A small network was shown many inputs. Here are its activations along a few directions, one row for each input.
In each table, some parts of the input vary, and every possible input appears once, in random order.
Descriptions start from the smaller parts, as in this example, which fits no table here: values(2) and (point or line(11) or (ring(5) and line(6))).
Shared parts are said once, and a part with two or three values counts as separate values.
(in the rows, 128 means zero)

Rows:
x1: [171 113 128 183 110 153 137 120  95 120  80 146]
x2: [157 129 106  52 227 100 196  99 105 145 227 159]
x3: [156  93 110  64  95 106  56 131 111 140 118  80]
x4: [156 100 129 142  85 150 135 121  85 160  91 115]
x5: [139 102 114 101  96 126  91 130  72 195  83  89]
x6: [ 96 164 160 182 144 146 143 119 171 117  99 147]
x7: [ 75 138 150  97 135  96 111 136 162 194  92  99]
x8: [176 113 133 145  94 148  91 129 115  65 133 135]
x9: [167 110 149 206 109 182 144 140  81  95  99 149]
x10: [158 145 131 115 242 125 197 133  89  86 250 206]
x11: [ 78 155 161 122 123 117 130 123 154 170 102  99]
x12: [120 108 104 129  90 128  93 129 164  93 154 129]
x13: [124 155 150 130 122  94 119 140 126 199  89 106]
x14: [109 102  93  94  92 104  78 128 155 131 144  98]
x15: [135 164 143 154 125 121 133 122 138 178  88 116]
x16: [159 147 103  70 225 115 188 108 105 132 238 174]
x17: [131 175 174 192 127 147 136 137 115 135 100 140]
x18: [139 157 173 167 119 138 149 138 129 153  97 124]
x19: [ 80 163 154 142 119 114 128 123 164 161 109 129]
x20: [148 118  96  10 245  80 161 110  96 181 218 131]
x21: [147 152 179 212 143 152 155 159 135 117  98 155]
x22: [149 151 130  93 226 128 189 115  76 104 249 185]
x23: [ 97 159 178 204 147 150 149 143 165  95 110 163]
x24: [162 103 116  87  86 111  74 126 114 124 125  91]
x25: [ 83 126 100 122 109 138 154 121 158 117 101 115]
x26: [ 67 109 104  76 113 108 123 145 144 156  94  96]
x27: [182  92 127 121  91 119 102 135 137  94 126 128]
x28: [ 73 149 125 161 107 162 143 132 130  76 116 143]
x29: [ 86 134 135 183 121 183 163 146 138  50 118 146]
x30: [113  90  84  77 114 100  72 117 160 138 123  79]
x31: [148 137  93  31 232  85 173 105  93 165 232 145]
x32: [119 146 143 107 131  99  98 148 128 219  85  96]
x33: [184 118 124 174 120 145  94 127 128  42 124 150]
x34: [127 108 128 180 114 164 113 132 148  37 153 135]
x35: [ 86 169 161 157 122 125 130 129 168 142 112 146]
x36: [ 75 147 115 137  95 155 144 131 139  99 118 129]
x37: [119  92 104 112  91 116 103 122 165 109 143 113]
x38: [170 110 119 162 100 145 136 118 102 145  83 132]
x39: [152 116 104 127 100 115 107 113  88 181  76 107]
x40: [ 73 117 108  97 104 119 142 142 149 141 103 106]
x41: [170  96 115 106  85 110  86 128 129 113 128 117]
x42: [121 105 122 155 101 155 107 126 149  64 151 125]
- What do these inputs look like to the network? => line(6) and (point or ring(6))
- Changing only the line(6) part turns x4 into x1. The same change can be made to x25. Which row results? => x28
- A walk changes only the line(6) part. It starts at x30 and steps to x14. List the rest of the walk in order. => x37, x12, x42, x34
- A walk changes only the ring(6) part. It starts at x38 and steps to x27. List the rest of the walk in order. => x12, x36, x35, x18

Rows:
x43: [142 109 112  98 124 106  76 121 116 138 156 100]
x44: [165 150 132 168 139 136 168 118 117 112 136 165]
x45: [121 125 121  98 130 115 138 145  88 189 109 108]
x46: [ 89 135 114  98 139 103 146 108 178 120 125 110]
x47: [ 97 116 138 197  32 170  91 149 143 114  19  96]
x48: [138 154 142 154 147 152 110 123 122  81 170 159]
x49: [102 134 102  84 124  99 110 118 148 171 128 111]
x50: [131 108  95  92 109 111  99  97 130 149 146 110]
x51: [113 136 123  89 133  98  89 138 134 161 141 107]
x52: [177 106 140 104 125 109  99 129 105 160 140 115]
x53: [188  94 129 120 139 116 122 132 131  90 133 142]
x54: [121 133 161 208  35 153  63 154 165 114  33  99]
x55: [125 152 148 165 151 130 171 123 135 141 131 159]
x56: [152  91 116 104 119 122 130 124  81 158 125 108]
x57: [125 158 173 132 160 110 142 131 122 155 125 120]
x58: [ 76 124 115  93 140 124 153 132 150 113 125 102]
x59: [178  99 105 118 129 118 146 123 145 104 125 142]
x60: [110 133 142 201  21 155  85 136 181 126  24 107]
x61: [136 133 116  99 141 100 130 116 119 194 101 110]
x62: [112 137 149 155 155 155 175 140 108 133 124 152]
x63: [ 87 121 108  78 117 118 116 140 119 164 132 110]
x64: [129 158 118 153 137 155 137 108 135  94 160 160]
x65: [ 89 152 129 148 148 134 145 117 157 118 149 152]
x66: [168 109 113 105 120 110 125 113 117 171 128 112]
x67: [114 158 157 122 141 115 162 114 140 169 118 132]
x68: [117  97  94  95 108 122 106 123  96 141 149 100]
x69: [ 75 139 135 143 140 153 151 138 129 112 152 152]
x70: [136 150 167 168 170 130 146 139 121 128 136 151]
x71: [101 156 145 156 165 137 126 138 144 106 158 141]
x72: [164  85 108 115 126 136 153 139 113  94 124 139]
x73: [101 145 155 128 144 125 170 133 103 158 117 120]
x74: [101 138 136  95 151 111 124 131 171 112 134 107]
x75: [156 107 109 113 137 135  94 132 147  71 159 127]
x76: [144 132 145  95 142  99 103 139 110 187 116 116]
x77: [175 146 156 170 149 133 142 132 103 100 145 164]
x78: [130  93  96 108 114 147 123 132 126  75 155 134]
x79: [146 109  88 113 123 134 121 107 156  81 149 132]
x80: [149 131 140 157 133 152 167 135  88 105 136 168]
x81: [113 140 121 151 137 165 139 125 100  83 159 154]
- Changing only one part turns x80 into x77. The same change can be made to x58. Which row results? => x74
- What do these inputs look like to the network? => values(3) and (point or (values(2) and ring(6)))
- Change only the values(3) part in x45. List by row number the other rows that result. => x61, x76
- Change only the values(3) part in x73. List by row number the other rows that result. => x57, x67

Rows:
x82: [134 124 125 124 146 146 144 120 117  89 183 147]
x83: [100 146 156 144 105 124 117 144 145 156  89 109]
x84: [110 128 153 151  99 118 129 151 117 156  85 130]
x85: [107 148 156  99 164 115 150 135 122 159 158 126]
x86: [106 117 108 172 100 143 129 125 163  96 102 123]
x87: [145  91  86  27 139  85 104 123 114 155 156  91]
x88: [168 135 124 106 164 122 175 124  99 152 125 144]
x89: [141 129 119 165  89 142 122 125 157  81 105 122]
x90: [157 112 129 164  93 135 107 120 148  95 109 152]
x91: [ 93 126 116 158 105 136 122 132 168 119  97 133]
x92: [115 144 100 128 157 140 148 121 126  99 172 135]
x93: [129 150 146 107 161 117 157 132  99 160 148 128]
x94: [141 132 132 161  97 142 129 134 105 152  78 125]
x95: [158 125 134 124 153 133 129 120 101  92 178 147]
x96: [112 135 134 101 168 105 151 131 151 150 159 147]
x97: [ 92 147 157 138 108 139 102 133 152 144  91 118]
x98: [135  90 103  75  79 100  74 131 132 146  90  63]
x99: [151 112 141 176 111 148 100 123 117 117  99 123]
x100: [ 96 146 112 119 158 140 140 111 132 126 176 147]
x101: [169 124 131 120 166 131 131 125  93 118 160 150]
- What do these inputs look like to the network? => values(2) and (point or ring(9))
- Changing only the values(2) part turns x86 into x92. The same change can be made to x97. Which row results? => x96

Rows:
x102: [129 114  81 174  33 142 106 150 202   6  46 117]
x103: [151 182 178 204 146 129 124 171 115 214  84 163]
x104: [110  66  95 114  17 135  70 112 218 113  49  83]
x105: [144  85  65  90 172 163 165 120  74  27 165 126]
x106: [117  93 124 172  94 181  52 153 120  39 162 110]
x107: [104 168 144  15 203  55 129 103 165 182 183  80]
x108: [105 151 119 125 150 199 218 130  87  85 194 190]
x109: [ 77 143 155 227  47 181 154 119 215  63  66 158]
x110: [ 21 168 175 189 136 144 100 157 109 170 100 126]
x111: [139  77  61  14 151 151 131  83  81 123 148  88]
x112: [218  88 107 211 131 127  71 134 105  79 120 140]
x113: [214  95  93 125  91  97  36 119 102 167  98 117]
x114: [ 47 144 124 110 205 144 216 141  80 174 135 154]
x115: [ 67 154 181 208 100 187  99 130 106  72 145 157]
x116: [ 68 181 193  85 237  87 166 142 183 154 193 170]
x117: [ 34 149 180 187  70 132 151 165 212 138  14 139]
x118: [175 151 163 250 138 147 120 110  98 120 114 181]
x119: [144 111 101   7 198  66  78  67 170 105 195 100]
x120: [181 153 135 137  96 101  87 150 108 251  95  92]
x121: [144 128  73 100 199  84 116 119 178  38 246 157]
x122: [ 83 158 120 113  14 115 121 149 203 176  19  56]
x123: [158 144 189 134 162 106 212 169  89 183 103 182]
x124: [111 174 168 129 212 134 169  96 186  76 248 188]
x125: [ 82 118  83  45 157 131 180 117  82 219 153  79]
x126: [232  61 105  62 108 104 129 110  96 154 136 125]
x127: [189 115 147  72 142  78 176 114  74 211  89  83]
x128: [250  92 100 136 140 128 167 129  88  56 143 140]
x129: [184 122 144 205 166 143 216  87  88 119 152 180]
x130: [ 56 156 125 114  69 113  64 155 100 206 114  66]
x131: [106  97 111  85  54 136  14 140 107 119 129  93]
- Changing only one part turns x128 into x106. The same change can be made to x127. Which row results? => x130
- What do these inputs look like to the network? => ring(5) and line(6)
- A walk changes only the ring(5) part. It starts at x117 and steps to x122. List the rest of the walk in order. => x104, x102, x109
- A walk changes only the line(6) part. It starts at x104 and steps to x131. List the rest of the walk in order. => x113, x126, x111, x119

Rows:
x132: [128 153 171 216 113 179 147 144 126  78  87 151]
x133: [140  82 110 140  55 125  80 138 123 157  56  92]
x134: [ 80 177 144 182 126 145 148 126 149 122 106 136]
x135: [ 83 132 152 142  69 138 118 141 162 139  59  97]
x136: [145 115 112  90 112 106  53 125 161 108 149  99]
x137: [ 80 170 167 161 169 125 161 134 151 148 145 154]
x138: [111  96 121 142  54 139  91 140 155 113  90  86]
x139: [171  96  97  54 136  91 107 121 103 171 143  99]
x140: [135 161 158 137 212 142 182 132  99 121 175 176]
x141: [120 132  92  70 199 126 178 125 109 112 204 149]
x142: [120 108 121 181  79 147 123 138 160  73  98 131]
x143: [115 122  97  36 166 107 159 113 113 159 181 118]
x144: [169 134 121 109 192 136 200 119  82 106 204 180]
x145: [176  96 109  90 102  86  48 128 127 146 118 101]
x146: [120 174 193 194 177 147 172 135 116 136 148 178]
x147: [134  98  97  57 132  94 116 110 121 128 175 116]
x148: [133  96  80 145 106 152 109 118 139  60 132 133]
x149: [150 112 132 206 104 181 120 138 116  58 100 153]
x150: [123  87  78 106  73 138  83 116 128 104 123 103]
x151: [131 181 182 218 133 167 166 120 131 116  99 165]
x152: [167  74  84 110  64 121  84 122 113 148  94  89]
x153: [100 147 139 113 193 110 186 128 128 135 177 142]
x154: [ 83 149 133  69 178 112 140 132 129 176 162 114]
x155: [124 131 137  69 170  90 139 130 110 219 123 107]
x156: [ 85 144 141 180  89 153 140 147 155  87  78 138]
x157: [187 112 123 127 166 127 158 115  94  73 192 173]
x158: [107 160 148 140  99 117 109 134 123 200  52  92]
x159: [113 118 145 142  54 123 109 147 132 173  31  95]
x160: [142 121  92  90 171 120 139 121 127  85 191 143]
x161: [ 78 161 156 121 129 115 137 126 154 196 120 131]
x162: [163 119 116 132 130 110  97 116 174  67 154 133]
x163: [196 124 135 164 138 133  98 126 126  50 165 164]
x164: [175 102 110 173 113 177 117 120 106  49 138 154]
x165: [110 145 173 126 133  98 129 138 129 236 102 106]
x166: [ 63 166 145 137 106 136 115 118 145 163  81 102]
x167: [152 111  98  37 164  95 148 126  91 197 153 106]
- What do these inputs look like to the network? => line(4) and ring(9)
- Changing only the line(4) part turns x140 into x154. The same change can be made to x149. Which row results? => x138
- Change only the line(4) part in x159. List by row number the other rows that result. => x132, x135, x156
- Change only the ring(9) part in x134. List by row number the other rows that result. => x137, x141, x142, x148, x153, x156, x160, x162
